A small network was shown many inputs. Here are its activations along a few directions, one row for each input.
In each table, some parts of the input vary, and every possible input appears once, in random order.
Descriptions start from the smaller parts, as in this example, which fits no table here: line(6) and (point or line(11) or (values(3) and ring(8))).
Shared parts are said once, and a part with two or three values counts as separate values.
In the rows, 128 means zero.

Other details of the inputs vary at random and push rows far along two fixed directions, the same in every table; ignore that.

A family of inputs:
row 1: [ 59 155  97  93 139  88  80 180 202 138 180  74 139 119  97]
row 2: [ 94 201 114 175 134  33 150 163 108  98 148 145  93 214 141]
row 3: [184 111 162 135 124 150 145 135  96 120 109 201 109 124 168]
row 4: [183 120 176 151 111 140 179  93  66  94  90 191 107 152 160]
row 5: [ 62 156  93 112 102  92  90 174 208 158 152  68 132 132  83]
row 6: [132  89 155  82 152 193 109  88 118 115 142 100 166  55 105]
row 7: [ 51 164  88 109 111  79 100 136 181 131 139  35 134 139  80]
row 8: [ 97 204 111 198 132  38 147 162 111 109 144 142 102 217 143]
row 9: [143  65 113  80 144 202 106  99 151 163 129  97 156  56 106]
row 10: [181 125 154 168 150 136 164 103  58  98 109 188 113 153 163]
row 11: [ 50 176 105 117 132  84  87 156 175 117 171  49 155 128  89]
row 12: [179 108 153 156 151 157 143 130 101 127 118 204 128 124 167]
row 13: [147  68 141  66 120 198 105 105 154 151 124 109 144  52 102]
row 14: [178 120 142 156 140 132 167  94  64 106  92 176 110 149 155]
row 15: [186 101 151 155 112 153 152 123  99 138  94 198 115 134 159]
row 16: [ 61 159  95 110 138  88  83 180 203 142 176  77 144 122 103]
row 17: [179 129 171 156 143 143 161 104  59  91 115 197 124 139 168]
row 18: [ 66 155  71  90 127  88  99 163 193 154 166  68 128 133  97]
row 19: [ 42 176 113  99 109  90  95 157 184 122 164  33 150 121  81]
row 20: [184 105 126 135 139 145 154 120  95 134 107 190 108 140 163]
row 21: [ 58 152  80  86 113  87  91 163 200 156 151  65 116 134  88]
row 22: [138  67 117  81 126 204 101  97 159 166 118  96 148  57 100]
row 23: [174 118 144 144 139 132 172  93  60 101  97 178 104 147 153]
row 24: [176 109 164 133 125 144 145 138  97 117 111 200 105 128 164]
row 25: [142  67 120  91 155 201 102 111 154 153 146 102 159  59 109]
row 26: [ 94 210 132 195 102  45 145 172 114 111 130 137 115 213 152]
row 27: [176 118 150 168 121 142 167  85  69 113  82 177 107 152 155]
row 28: [ 63 156  75 102 110  88  93 164 202 157 148  66 120 136  92]
row 29: [140  87 156 101 120 193 121  77 128 132 108  92 159  74 101]
row 30: [ 54 165  83 100 128  77 106 137 171 132 157  37 137 130  81]
row 31: [ 97 197  97 195 120  33 154 154 109 119 125 134 102 218 144]
row 32: [ 91 214 133 191 105  46 147 172 116 107 130 143 108 214 147]
row 33: [139  77 142  88 129 200  96 120 161 155 132 101 162  46 110]
row 34: [ 62 152 101  87 106  85  92 174 203 149 154  71 122 131  83]
row 35: [182 107 130 128 116 149 151 113  99 133 101 190  99 137 158]
row 36: [142  86 154 110 116 186 122  78 125 133 108  92 163  83 110]
row 37: [ 89 199 132 164  99  34 157 159 121  97 121 144  90 218 133]
row 38: [ 50 174 107 125 131  87  85 153 176 127 171  47 162 128  87]
row 39: [180 128 170 182 143 143 158 105  57 106 108 192 136 148 174]
row 40: [177 119 150 151 119 135 172  84  68 103  87 178 100 148 157]
row 41: [182 104 136 137 150 149 148 126  96 121 126 196 110 137 162]
row 42: [103 181  93 191 130  46 141 192 137 132 152 166 102 212 157]
row 43: [186 107 155 139 115 146 153 125 102 127  96 199 104 138 159]
row 44: [142  84 136 115 153 188 113  81 116 134 133  88 169  72 113]
row 45: [ 65 153  66 119 122  86 100 166 191 164 160  68 137 139 104]
row 46: [ 90 208 134 177 106  41 147 175 116  97 128 143 106 212 146]
row 47: [177 115 147 173 119 140 166  85  68 117  82 171 113 153 159]
row 48: [180 101 137 131 149 145 148 130  94 120 128 193 106 138 161]
row 49: [131  90 163  75 129 197 115  92 124 116 128  86 163  56 102]
row 50: [139  68 113  91 124 197 104  99 158 168 117  93 149  61 108]
row 51: [104 194 112 170 131  38 133 195 138 117 155 177  95 203 160]
row 52: [145  68 123  80 156 198 102 111 151 146 147 102 153  58 111]
row 53: [176 120 144 166 140 135 166  92  63 115  93 175 114 150 156]
row 54: [139  76 145  77 132 198  95 122 158 148 130 102 156  46 111]
row 55: [102 190 108 194 128  40 137 198 139 130 151 173 111 203 162]
row 56: [144  67 114  59 143 192 107 103 146 152 135  99 143  61 107]
row 57: [181 123 153 158 147 139 166  99  58  95 115 188 113 145 161]
row 58: [131  83 134  75 128 183 120  71 128 127 111  78 144  69  97]
row 59: [142  89 157  94 118 185 128  81 125 121 110  99 154  80 104]
row 60: [139  73 141  97 128 200  96 120 156 158 130 101 165  46 115]
Each input here is: values(2) and line(5) and ring(6).
Question: The inputs of row 54 and row 46 match in every part but the values(2) part. If row 25 is changed in the same way as row 54 into row 46, which row does it become?
Answer: row 8
Question: The inputs of row 17 and row 51 match in every part but the values(2) part. If row 59 is changed in the same way as row 17 into row 51, which row does it become?
Answer: row 43
Question: Which other rows does row 32 become when the line(5) part takes its other values? List them by row number.
Answer: row 19, row 26, row 46, row 49
Question: Which other rows does row 32 become when the values(2) part takes its other values? List them by row number.
Answer: row 33
Question: Which other rows does row 19 become when the values(2) part takes its other values? List them by row number.
Answer: row 3
Question: Which other rows does row 48 become when the ring(6) part takes its other values? List them by row number.
Answer: row 1, row 21, row 24, row 34, row 56
Question: Which other rows does row 49 become when the ring(6) part takes its other values? List them by row number.
Answer: row 2, row 6, row 23, row 37, row 58

A family of inputs:
row 61: [162  68 126  61 122 179 128  67 122 134  91 127 103  81 110]
row 62: [134 169 119 151 112  97 133 178 112 147 122 169 115 138 168]
row 63: [142  93 162  65 127 187 132  71 101 103 126  96 142  68 101]
row 64: [162 119 158 125 132 168 153  74  62  94 105 137 139 121 152]
row 65: [160  81 193  87 121 185 131  80 130  99 109 114 153  84  98]
row 66: [ 62 144 138 118 111 113  83 122 197 126 143  32 168 118  68]
row 67: [128 166 146 134 133  87 133 169 102  96 153 178 103 162 149]
row 68: [155 103 146  96 160 206 117 107 110 110 140 133 164  59 140]
row 69: [117 147 116 111 126  92 127 175 137 137 135 151  98 134 153]
row 70: [ 71 149 101  81  98  99 115 134 158 139 126  65 110 111 100]
row 71: [ 56 154 118 121 117 114  98 122 170 130 147  23 170 110  81]
row 72: [ 91 162 105 121  87 105 121 133 138 150 112  87 131 121 121]
row 73: [ 82 144  88 129 113 120  78 183 190 173 149  70 159 112 120]
row 74: [171  43 128 115 142 212 107 116 158 169 140 125 153  73 115]
row 75: [176  93 128 163 185 148 174  56  31 100 112 145 129 137 149]
row 76: [117 163 141 187 136 101 132 165 109 109 142 165 137 162 163]
row 77: [121 148 167 146 123  88 142 171 146  99 147 174 125 158 135]
row 78: [126 150 106 190 102  88 157 140 128 140 100 147  96 203 127]
row 79: [148 143 106 119 138  92 139 166 136 130 133 193  68 179 160]
row 80: [190 101 110 159 209 150 149  93  62 108 147 175 140 121 166]
row 81: [ 71 130  68  93 115 106  95 118 203 161 134  49 118 133  53]
row 82: [170 107 143 152 101 174 155  97  89 158  74 148 140 112 151]
row 83: [140 133  97 163 131  68 151 170 142 145 140 201  84 212 152]
row 84: [121 161 163 183 131  94 123 164 141 115 145 167 129 164 142]
Question: What do these inputs look like to the network?
Answer: values(2) and (point or ring(5) or ring(6))
Question: The inputs of row 78 and row 74 match in every part but the values(2) part. If row 82 is changed in the same way as row 78 into row 74, which row does it become?
Answer: row 73
Question: Which other rows does row 62 become when the values(2) part takes its other values? List them by row number.
Answer: row 72
